These are the activations of a small neural network, seen along a few directions. Each row is one input.
In each table, some parts of the input vary, and every possible input appears once, in random order.
Descriptions start from the smaller parts, as in this example, which fits no table here: one of 3 separate values, together with either a single point or one of 11 places around a ring or (one of 5 places around a ring, together with one of 6 places along a line).
Shared parts are said once, and a part with two or three values counts as separate values.

Other details of the inputs vary at random and push rows far along two fixed directions, the same in every table; ignore that.

Rows:
r1: [  4 -35 -11   6 -15  17   5   5  -8 -33  19 -26]
r2: [-17 -28  -7   3  -2  15  -3  -8 -24 -43  15 -15]
r3: [-41  25  -1 -93 -67   7 -17   5   9  46 -70 -50]
r4: [-16 -47   1   5  -1  13  -9   4 -20 -32   7 -14]
r5: [  5 -47 -10   6 -12  15 -13  -2  -2 -31   7 -20]
r6: [ -5 -32   1   3 -20  11   1   5 -31 -19  35 -10]
r7: [ 88  10  30  89  33 -55 -21 -35  82 -12  48  48]
r8: [ -6 -25  -5   2 -17  12 -11 -14 -29 -27  32  -6]
r9: [ 62   9 -19  84  67 -11  17 -18  25  -6  49  67]
r10: [ -5 -44   2   4 -16  10 -17  -2 -25 -16  24  -5]
r11: [  5 103   8   3  66 -30  26   7  26  73 -46  61]
r12: [ 11  78  -8 -12  31 -12  20  -4  41  50 -53  20]
r13: [-18 -32   4   3  -9   9   1  15 -38 -27  27 -11]
r14: [-42  36  -2 -93 -71   8   1  13   4  43 -59 -56]
r15: [-16 -36   0   5  -5  13   9  11 -26 -34  18 -20]
r16: [-10  63  15 -14  38 -22  10  18  15  68 -52  36]
Each input here is: either a single point or (one of 3 separate values, together with one of 5 places around a ring).
- Change only the choice among 3 separate values in r3. List by row number the other rows that result. => r9, r14

Rows:
r17: [ -57   65  -16 -123  -66   22   -3   -1    5   44 -101  -71]
r18: [-29 -36 -24 -49 -68  30  -9  -2 -34 -20  12 -48]
r19: [ 26  30  10  35  37 -15  32   7  -1  32  29  45]
r20: [  17 -101  -21   47   -1   30    2    8  -13  -83   47  -28]
r21: [-14 -22   8   2  -6   1 -18  24 -28  -4  19   2]
r22: [ 26  78  15  47  88 -40  17  16  21  52 -12  85]
r23: [ 40 -98   9  51 -44  -3 -44 -26   4 -77  83 -22]
r24: [-35   4  22 -24   8  -6 -10   1 -12  16 -38   0]
r25: [ 32  89  14  46  76 -32  43  -2  22  56   4  77]
r26: [ -5  -4 -22  -3 -13  15   3 -15 -17 -22  22  -1]
r27: [ 27 -87 -35  39 -10  39  -2 -10 -28 -71  64 -17]
r28: [ -5 -26 -14   5   7  12   8   3   7 -41 -12 -28]
r29: [ 28  45  24  50  93 -31  25  14  31  72 -27  83]
r30: [ -49   63   31 -124 -102  -21  -42  -17   41   45  -90  -76]
- The inputs of r19 and r25 match in every part but one. If r20 is changed in the same way as r19 into r25, which row does it become? => r28
- What is each input in this table made of? => one of 2 separate values, together with either a single point or one of 6 places along a line

Rows:
r31: [  8  68  -9 -45 -26  -2  26  31  33  57 -53 -17]
r32: [ 57 -24 -20  80  50  -2  40  -7  32  14  44  67]
r33: [-34  64  35 -29   4 -47   8  -1  48  72 -64  19]
r34: [ 54 -13  17  99  74 -39  13   6  38  37  38  90]
r35: [-22  54  47 -35  -2 -23 -10  -9  25  41 -74 -22]
r36: [ -2  75  20 -55 -32 -24  -7  27   1  65 -30   1]
r37: [ 71  19 -22  81  50  -9  29  11   8   4  70  50]
r38: [ -7  66  11 -44  -4   3  26 -20  30  38 -76 -24]
r39: [ -57  -70   -1  -17    9   58   16   23 -106  -48    4  -37]
r40: [ -4 -79  28  -2 -45  18 -43  -4 -31 -37  10 -54]
r41: [-11  83  -2 -47 -21 -13  31  14  38  31 -55 -21]
r42: [ 60   0 -13  72  61 -16 -24  -8  -1   1  50  85]
r43: [-31 -67 -15 -14 -57  21   8 -25 -11 -57  27 -39]
r44: [  8  36  22 -45   1   1   4   8  37  61 -76 -25]
r45: [-11 -68  17 -12 -30  19 -17 -22 -10 -69   7 -66]
r46: [  1 -60  22 -20 -51  25 -39 -19 -57 -33  33 -37]
r47: [ 15  73  10 -35   6 -24  18  43  56  72 -60  -3]
r48: [-59  66  -3 -50  31   8  49  70 -48  52 -59   1]
r49: [  3 -55 -10 -14 -48  43 -14 -24 -48 -34  32 -57]
r50: [-22 -73   8 -24 -67  10 -29 -11 -46 -20  50 -16]
r51: [-15  84  10 -48  -3   2  19 -28  12  50 -56 -22]
r52: [-42  63  29 -59 -24 -28   2 -16  12  60 -36  16]
r53: [ 49  29  18  77  54 -33   8  -1   5 -22  73  67]
r54: [-15  42   3 -39 -10 -19 -37  18  27  56 -74   0]
r55: [ 62  -8  16  91  51 -33  -1  30  21  -2  49  50]
r56: [ 53 -39  -2  76  59 -16  24   4  43  12  41  61]
r57: [-38 -52 -16 -17 -56  20   1 -33 -30 -46  48 -37]
r58: [-19  57 -12 -52 -25  -4  24  -4  16  89 -39   2]
r59: [-34 -80   3 -17 -45   5  -7 -15   0 -57  23 -43]
r60: [ 41  16  -4  74  69 -22 -19 -24   8 -24  51  84]
r61: [ -6 -80 -26 -18 -39  26 -45   6  -6 -54   7 -44]
r62: [ -9 -52 -46 -19 -49  37 -36 -13 -38 -43  31 -38]
r63: [-28  70  34 -39 -20 -39  -6  24  31  34 -53 -22]
r64: [-23  55  -8 -52   4 -18 -11   0  49  26 -80 -12]
r65: [ 53  36 -14  83  59 -17  34  -6  15 -21  70  49]
r66: [-35  58  11 -40  -4 -29 -32   1  33  32 -76  -5]
r67: [ 52   7 -35  81  72  -6  15 -21  35 -34  26  63]
r68: [ 45  23 -37  80  74  -7   8 -29  17 -23  48  66]
r69: [-19 -44  30 -18 -44  18 -34 -35 -49 -58  34 -39]
r70: [-15 -53   4 -14 -47   3 -12  12  -3 -77  29 -63]
r71: [-81 -82 -15 -20  -6  44  26  31 -95 -35  22 -16]
r72: [ -2 -67 -44 -16 -50  41 -29  -5 -18 -54  10 -39]
r73: [  1  -7 -35  75 122  19  31  35 -48 -11  21  85]
r74: [ 10 -70  -7 -11 -48  47  -8 -15 -26 -44  11 -58]
- The inputs of r73 and r71 match in every part but one. If r42 is changed in the same way as r73 into r71, which row does it become? => r50
- The inputs of r54 and r40 match in every part but one. If r66 is changed in the same way as r54 into r40, which row does it become? => r35
- What is each input in this table made of? => one of 4 separate values, together with either a single point or (one of 2 separate values, together with one of 5 places around a ring)
- List by row number the other rows that have the choice among 4 separate values in common with r37. => r31, r36, r41, r47, r48, r53, r55, r63, r65, r70
- Change only the place on the ring of 5 in r35. List by row number the other rows that result. => r38, r45, r51, r69

Rows:
r75: [ -6 -30 -13 -11 -30  15 -19   2  -1  15 -17 -26]
r76: [ 76 -29   1  79  25  -3  19 -21  33 -11  58  42]
r77: [-46  -9  -6 -16 -17   9  17  12 -27   7  12 -25]
r78: [-18 -50  63 -30 -47 -29 -67  16 -19 -23  24 -28]
r79: [-26 -66   2 -21 -36  23  12   7 -29 -16  -1 -35]
r80: [-19 -54  77 -22 -54 -24 -50 -11 -24 -17  23 -17]
r81: [-22 -25  58 -17 -34 -34 -73  -6 -15  14   2  -2]
r82: [ 48  -1  -7  75  48 -22   6 -42  27 -36  70  33]
r83: [-36 -50 -15 -30 -24  21   3  31 -32 -22  24 -25]
r84: [-13   4   4 -37 -18  29  13  -9 -52  -6   5  -9]
r85: [-36 -41  -1 -12  -8  19  -2  -4 -35 -38  -3 -55]
r86: [  6  72   6 -26   6  -2  43  13  -9  79 -25  35]
r87: [  1  -5 -10 -10 -43   5 -37 -13  13 -15 -19 -21]
r88: [-49 -18 -15 -33   1  24 -12  -6 -36  -3 -11  -8]
r89: [-18  -2 -15 -24 -48 -10 -35 -23  12 -20  -4 -11]
r90: [-10   3  -7 -17 -51 -14  -4 -19  17  -1  23 -36]
r91: [-19 -62 -12 -22 -23  17  -2  32 -22 -23   3 -39]
r92: [-10  -4 -15 -31 -30   0 -33 -39   9 -11   1 -16]
r93: [-22 -14  -5 -11 -59 -10 -21 -22   4 -52  25 -43]
r94: [-28 -21 -19 -16 -40  25 -26   6 -64 -31  15 -12]
r95: [  7  53  -2 -16  34  -3  -4  -8  31  60 -69  13]
r96: [  7  85  -3 -39  37  -1  21  24  -8  54 -35  25]
r97: [ 10  77  -7 -31  16  -7  28  39  -3  73 -24  27]
r98: [ 58 -17   1  63  44 -13  15 -46  29 -35  63  53]
r99: [ 17  76  -2 -40  19 -28   4  -8  57  41 -35  16]
r100: [  9 -17 -15 -14 -49  10 -28 -13  13  11  -3 -26]
r101: [ 51 -26  -4  95  49  -6  20  -1  17 -11  52  22]
r102: [ -9 -26 -11 -28 -54  -7 -28  -1  12 -56  20 -31]
r103: [-31  60  13 -23  28 -10  38  13  12  47 -51  41]
r104: [-36 -13  -8 -41   9  20   3  18 -24 -16  -4 -15]
r105: [ -6 -50  10 -23 -28  30  -5 -19 -14 -36  -8 -44]
r106: [-26  66  -1 -27  38 -16  23  39  19  41 -50  34]
r107: [-35 -49  -5  -8 -31  14   5  12 -31 -18   6 -55]
r108: [ 46  -2 -14  69  56  -1  14  27 -26 -37  62  61]
r109: [ 80 -25 -13  75  35  -8   4   5  39 -18  60  35]
r110: [-18 -47 -10  -5 -37  19 -36  -1 -13 -37 -15 -33]
r111: [ 11 -33  -6 -34 -40  21 -30  -8   6 -46   7 -54]
r112: [-58 -43 -17 -20 -27  21 -22   7 -43 -35   2 -13]
r113: [ -3  82  12 -23  12  -6  34  13  -9  52 -40  40]
r114: [ 11  59   6 -15  24 -18   8  32  48  39 -67  10]
r115: [  2 -19  -1 -29  -5  17 -13  10   6 -19 -22 -38]
r116: [ -6 -18   1  -1 -57   6 -24 -13   4 -49   9 -56]
r117: [ 25 -38 -16  89  70  -5   0   5  -5 -28  23  58]
r118: [-30 -29 -12 -21   6  19 -16  -4 -25  -4 -31 -19]
r119: [  4 -27  -6 -22 -26  11  -5  26  11   1 -11 -36]
r120: [-34  75   5 -20  48  -9  33   3   5  54 -40  14]
r121: [  0  73 -14 -20  12  -3  14  16 -13  87 -30  37]
r122: [ 20  66  -4 -23  12  -7 -14 -23  44  56 -57   9]
r123: [ 72 -15  -8  79  40 -12  -5   5  39 -45  46  40]
r124: [-25  19  -3 -28 -16  21   4  -4 -55  -9  11 -32]
r125: [-43 -18   6 -39  -4  25  17  -8 -31 -10  -8 -10]
r126: [ -3  89  -1 -13  11 -11  36  19 -11  77 -18  15]
r127: [-55   2  -1 -12 -11   4   8  12 -27 -20  -3 -20]
r128: [ 67 -12  -6  92  29 -11  11 -16  31 -13  66  22]
r129: [-38 -10   3  -4  -9   0   4  14 -17 -21 -24 -34]
r130: [ 20  83   9 -11  15 -16   8 -20  49  48 -45  -9]
r131: [ 60 -25  -4  70  24 -18  23 -30  33 -14  74  55]
r132: [-33 -55   7 -15 -28  17   3   6 -28 -44 -14 -27]
r133: [ 37 -41   5  72  80   6  32 -13  -6 -28  31  49]
r134: [ 49 -18   0  88  69   0  13 -17  12 -30  41  20]
r135: [  7  -6  11 -16 -49   6  -9 -15  18 -22 -15 -23]
r136: [-30 -65 -19 -11 -27  21 -16   9 -33  -9  -4 -29]
r137: [ 43 -15   1  99  54 -11  10  -1  17 -38  37  27]
r138: [-15  99   4 -14  13 -14  25  19 -12  50 -35  17]
r139: [ -9  69  79  -6  10 -68 -27   4  26  73 -28  19]
r140: [  0 -37 -15 -32 -59  -2 -18  -1  12 -29  35 -36]
r141: [-22 -53  -7 -29  -3  24  -9  17 -27 -42  -8 -42]
r142: [  6  63 -13 -25 -10 -29  -3 -16  50  74 -31  25]
r143: [  0 -31   8 -17 -36  16  10   0   4   7 -13 -28]
r144: [ 41  -7 -21  69  67  14   2 -13 -42 -15  60  63]
r145: [-37 -26   1 -29 -21  18  25   7 -25  10   4  -6]
r146: [-10  52   2 -19  39 -20  19  41  28  39 -70  19]
r147: [  4  72  12 -27 -10 -33  16 -18  55  39 -41  27]
r148: [ 52 -32   8  86  50  -2  18  -7  19 -36  30  48]
r149: [ 17 -37 -24  77  63   3  14   4 -15   1  58  67]
r150: [ 26  65  17 -28   6  -6  14 -25  49  48 -53   7]
- The inputs of r78 and r139 match in every part but one. If r141 is changed in the same way as r78 into r139, which row does it become? => r85
- What is each input in this table made of? => one of 4 separate values, together with either a single point or (one of 3 separate values, together with one of 6 places along a line)
- Change only the choice among 3 separate values in r142. List by row number the other rows that result. => r89, r92
- Change only the choice among 4 separate values in r92. List by row number the other rows that result. => r82, r98, r99
- Start at r92 and move only the place on the line of 6, one step at a time. The first step leads to r122. Which rows follow, in order? => r95, r118, r88, r144
